Each row below holds a small network's activations on one input, seen along a few directions.
Each table varies a few parts of the input and shows all the possible inputs, shuffled.
A made-up example of a description, with smaller parts first: values(2) and (point or line(9) or (ring(5) and line(6))).
Shared parts are said once, and a part with two or three values counts as separate values.
In the rows, 128 means zero.

Rows:
row 1: [136 132  88  75 148 149 150 102 120  90 135 111 131 133  62]
row 2: [123 132 104 114 144 136 156 112 143 114 152 111 130 117  79]
row 3: [122 107 165 167  98 117 131 146 117 157 100 146 116 146 206]
row 4: [122 131 109  94 131 130 132 115 121 101 123 116 138 124 100]
row 5: [116 122 147 157 108 127 117 145 116 137 108 140 123 125 176]
row 6: [140 124 119  95 133 129 138 115 132 106 131 116 137 114 103]
row 7: [123 110 158 134 104 105 119 150 103 141  88 137 131 139 205]
row 8: [200 172 172 233 138 120  54 131 144 241 184 166  71 136 107]
row 9: [112 141  89 101 162 146 156 102 151 105 163 111 147 130  72]
row 10: [112 123 125 112 125 120 117 139 124 105 106 129 141 128 140]
row 11: [119 121 150 159  95 124 134 152 127 145 114 138 121 121 177]
row 12: [114 133 105 109 160 141 143 111 141 113 155 111 140 130  88]
row 13: [124 117 132 112 118 120 118 144 126 109 105 132 137 121 147]
Describe the family of inputs behind these rows.
> point or (values(2) and line(6))
Change only the values(2) part in row 4. List by row number the other rows that result.
> row 6

Rows:
row 14: [114 118 116  76 106 122 138 119 130  71  95 132 142 129  90]
row 15: [136 121 179 212  84  93  70 140 135 206 107 148  89 155 208]
row 16: [113 125 155 145 127 134 112 141 107 133 116 141 126 149 152]
row 17: [168 132 199 230 105  88  75 194 123 231 124 167 103 110 252]
row 18: [ 87 133  48  54 178 152 190  87 141  68 156  82 163 136  51]
row 19: [146 139 183 208  80 125  85 141 111 194 122 142  94 123 201]
row 20: [130 122 107  99 169 147 143 100 116  94 139 113 136 124  86]
row 21: [122 130  69  66 147 178 191 108 135  53 147 107 148  91  50]
row 22: [103 115  75  47 164 138 142 100 165  69 134 111 161 155  69]
row 23: [143 121 204 239  81  85 101 185 110 208  96 179  91 125 233]
row 24: [149 127 143 116 140 137 121 153 110 130 133 130 131 116 138]
row 25: [125 152  57  44 154 136 167  69 155  80 166  84 152 124   7]
Describe the family of inputs behind these rows.
> values(2) and line(6)
The inputs of row 21 and row 20 match in every part but the line(6) part. If row 22 is changed in the same way as row 21 into row 20, which row does it become?
> row 14
